These are the activations of a small neural network, seen along a few directions. Each row is one input.
In each table, some parts of the input vary, and every possible input appears once, in random order.
Descriptions start from the smaller parts, as in this example, which fits no table here: one of 8 places around a ring, together with either a single point or one of 11 places along a line or (one of 3 separate values, together with one of 4 places along a line).
Shared parts are said once, and a part with two or three values counts as separate values.

A family of inputs:
R1: [6, -1, 1, -8, 15, -87, 40, -21, -27, 26, -16, 16, -14, -12, -13, -22, 17]
R2: [8, -5, -11, 17, 6, -39, 35, -27, -41, 20, -23, 25, 25, 10, -10, 11, 30]
R3: [31, 35, 74, -6, 13, 83, 5, 0, 9, 19, 14, -48, 24, -4, -35, -49, -35]
R4: [38, -1, -16, -18, 25, 45, 3, -40, -54, 17, -30, 14, 46, 42, 16, 72, -52]
R5: [28, 35, 63, -10, 30, 81, 7, -10, 21, 24, 12, -26, 22, 6, -35, -55, -45]
R6: [-16, -18, 8, 7, -28, -15, -21, 27, 16, 32, -3, -19, -30, -32, -59, -25, 44]
R7: [-19, -2, -5, -2, -81, -26, 21, 46, 6, -53, 48, -27, -63, -22, 39, -20, 66]
R8: [-27, -42, -7, 38, -49, -37, -30, 37, 5, -29, 14, 4, -24, -35, 1, 24, 77]
R9: [-26, -9, -18, 23, -59, -12, 10, 24, 29, -75, 48, 6, -35, 4, 67, -5, 57]
R10: [11, 22, 54, 13, 35, 110, -35, -9, 40, -9, 13, -18, 51, 12, -10, -28, -51]
R11: [13, 41, 60, 14, 55, 75, 2, -11, 39, -15, 11, -10, 44, 16, -2, -49, -61]
R12: [6, 2, -7, 5, 21, -74, 41, -26, -30, 15, -26, 29, 11, -1, -4, -7, 16]
R13: [-3, -3, -92, -39, -18, -13, 10, 16, -82, 33, -38, -15, -7, 12, -9, 63, -10]
R14: [12, 29, 63, 2, 46, 75, -24, -10, 54, -11, 10, -16, 37, -1, 3, -46, -65]
R15: [-29, -35, -11, 51, -17, -50, -33, 18, 37, -52, 9, 36, -12, -17, 32, 21, 59]
R16: [48, -2, -16, -42, 7, 34, 12, -23, -77, 42, -23, -19, 29, 16, -6, 68, -50]
R17: [-3, -3, -98, -43, -6, -17, 11, 1, -70, 36, -35, 5, -9, 19, -8, 59, -17]
R18: [-29, -42, -11, 37, -37, -46, -30, 26, 21, -27, 16, 21, -31, -29, 7, 20, 70]
R19: [-19, 0, -88, -31, 13, -47, 14, 3, -44, 16, -34, 10, -6, 26, 17, 49, -29]
R20: [25, 23, 77, -22, 7, 78, -19, 4, 23, 22, 15, -54, 16, -22, -30, -44, -40]
R21: [-23, -17, 1, 6, -14, -24, -21, 15, 30, 33, -1, 0, -35, -25, -55, -29, 38]
R22: [-23, -4, -10, -9, -67, -33, 23, 28, 21, -47, 49, -6, -72, -15, 45, -22, 58]
R23: [32, 6, -15, -30, 42, 11, 13, -39, -42, 14, -32, 21, 38, 35, 22, 57, -72]
R24: [-25, -19, -4, 42, -5, 1, -29, 8, 39, 7, -9, 17, 8, -2, -34, -8, 42]
R25: [11, 34, 49, 26, 42, 110, -8, -11, 24, -15, 14, -12, 58, 27, -14, -36, -47]
R26: [-26, -43, -12, 61, -30, -22, -39, 16, 25, -52, 12, 32, -2, -9, 23, 31, 74]
R27: [20, -4, -3, -15, -18, -54, 39, -7, -65, 44, -18, -10, -8, -21, -37, -7, 36]
R28: [-27, 1, -18, 11, -44, -40, 17, 20, 42, -79, 45, 11, -45, -5, 74, -18, 41]
R29: [23, 22, 66, -26, 22, 78, -20, -6, 34, 28, 13, -35, 13, -13, -31, -49, -49]
R30: [30, 3, -8, -36, 39, 3, 16, -35, -38, 21, -24, 11, 30, 28, 21, 51, -75]
R31: [-29, 1, -8, 2, -47, -53, 18, 23, 39, -65, 51, -4, -65, -11, 63, -29, 47]
R32: [-28, -13, 3, 30, 8, -33, -22, 8, 51, 3, -9, 19, -8, -14, -25, -23, 26]
R33: [13, 26, 77, -13, 37, 52, -19, -8, 55, 6, 17, -30, 12, -11, -4, -58, -57]
R34: [18, 38, 73, 1, 45, 55, 6, -10, 43, 2, 16, -22, 20, 5, -8, -62, -54]
R35: [19, -4, -8, -20, -5, -59, 42, -21, -53, 46, -18, 11, -14, -13, -34, -12, 27]
R36: [-15, 5, -90, -18, 16, -32, 8, -4, -46, 4, -41, 24, 14, 38, 27, 62, -31]
R37: [-32, -37, -6, 42, -21, -61, -31, 22, 39, -42, 18, 26, -30, -23, 25, 11, 59]
R38: [-13, -4, -94, -8, 1, -4, -1, 0, -57, 8, -39, 22, 20, 43, 16, 74, -13]
R39: [49, 2, -22, -48, 19, 34, 14, -35, -67, 41, -25, 4, 24, 24, -2, 64, -60]
R40: [-28, -15, 8, 17, 1, -46, -22, 11, 49, 13, 0, 6, -32, -25, -33, -34, 27]
What is each input in this table made of?
> one of 5 places along a line, together with either one of 2 separate values or one of 6 places along a line
Changing only the place on the line of 5 turns R40 into R6. The same change can be made to R19. Which row results?
> R13
Changing only the place on the line of 5 turns R26 into R37. The same change can be made to R4. Which row results?
> R30
List by row number the other rows that have the place on the line of 5 in common with R35.
> R5, R17, R18, R21, R22, R29, R39
Change only the choice among 2 separate values in R14. List by row number the other rows that result.
> R11
A walk changes only the place on the line of 5. It starts at R7 and steps to R22. List the rest of the walk in order.
> R31, R28, R9

A family of inputs:
R41: [19, 26, -72, -50, -6, 23, 42, -2, -72, -10, -5, -10, 0, 41, 46, 54, -50]
R42: [13, -4, -49, -63, -18, -58, 34, 2, -81, 50, -24, -17, -34, -9, -12, 34, -10]
R43: [-8, -17, -35, 3, -49, -72, 33, 4, -31, -47, 23, 11, -36, 1, 67, 29, 57]
R44: [-20, -44, -45, 47, -23, -71, -4, 1, -13, -44, -8, 60, -1, 1, 36, 62, 66]
R45: [-39, -29, 1, 43, -3, -93, -14, 14, 35, 29, -10, 27, -41, -37, -65, -49, 83]
R46: [-22, -25, 45, 49, -16, 31, -58, 28, 61, -13, 24, -9, 0, -41, -37, -35, 49]
R47: [-27, 3, 11, 46, 29, 55, -61, 13, 84, -83, 18, 20, 30, 22, 66, 13, -33]
R48: [1, -37, -58, -9, 9, -57, -17, -15, -43, 66, -59, 27, 5, 0, -47, 65, 9]
R49: [76, 58, 98, -57, 66, 102, 29, -52, -22, 69, -10, -42, 53, 5, -49, -62, -107]
R50: [-9, 25, 22, -8, -10, 62, 1, 9, 65, -84, 63, -12, -14, 23, 89, -19, -41]
R51: [-7, -5, -78, 1, 18, 32, -14, -14, -45, 1, -40, 27, 49, 51, 21, 79, -30]
R52: [-23, 3, 9, -7, -43, -91, 38, 23, 17, 15, 13, -16, -61, -48, -29, -79, 72]
R53: [-1, 11, 61, 5, -54, 36, 1, 35, 42, -25, 51, -44, -43, -27, -5, -58, 41]
R54: [48, 36, 89, -1, 100, 101, -9, -44, 3, 76, -37, -22, 93, 17, -82, -34, -107]
Changing only one part turns R47 into R50. The same change can be made to R51. Which row results?
> R41
What is each input in this table made of?
> one of 2 separate values, together with either a single point or one of 6 places around a ring
Change only the choice among 2 separate values in R53. List by row number the other rows that result.
> R46
Change only the choice among 2 separate values in R45. List by row number the other rows that result.
> R52

A family of inputs:
R55: [-24, -9, 30, 28, -22, -40, -17, 14, 51, -27, 23, 3, -27, -35, 7, -57, 63]
R56: [-11, -36, -101, -19, -39, -97, 30, 8, -84, 16, -25, 22, -37, 10, 12, 87, 40]
R57: [-47, -33, 2, 39, -80, -79, -4, 51, 47, -48, 47, -9, -81, -35, 19, -23, 111]
R58: [46, 26, 17, -32, 54, 65, 8, -28, -46, 45, -32, -12, 51, 24, -26, 25, -89]
R59: [-56, -34, -14, 53, -59, -74, -16, 40, 60, -79, 47, 18, -59, -22, 53, -12, 98]
R60: [60, 43, 44, -53, 56, 122, 12, -36, -43, 51, -17, -45, 69, 32, -21, 8, -124]
R61: [31, 49, 105, -12, 46, 122, -10, -18, 67, 3, 26, -35, 39, 2, -16, -80, -81]
R62: [26, 10, -34, -23, 33, 13, 19, -27, -62, 41, -43, 16, 38, 24, -22, 38, -42]
R63: [-25, -32, -110, 0, -25, -88, 11, 6, -53, -23, -22, 46, -24, 19, 47, 85, 36]
R64: [-14, -3, 55, 33, 2, 24, -28, 10, 69, -11, 25, -4, -5, -21, -23, -55, 23]
R65: [11, -11, -74, -27, 3, -44, 19, -23, -80, 39, -49, 23, 15, 18, -4, 61, -2]
R66: [4, 30, 81, 13, 30, 77, -24, 3, 73, -6, 21, -23, 22, -15, -25, -78, -33]
What is each input in this table made of?
> one of 2 separate values, together with one of 6 places along a line
Changing only the choice among 2 separate values turns R61 into R60. The same change can be made to R55. Which row results?
> R65
Change only the choice among 2 separate values in R57. List by row number the other rows that result.
> R56
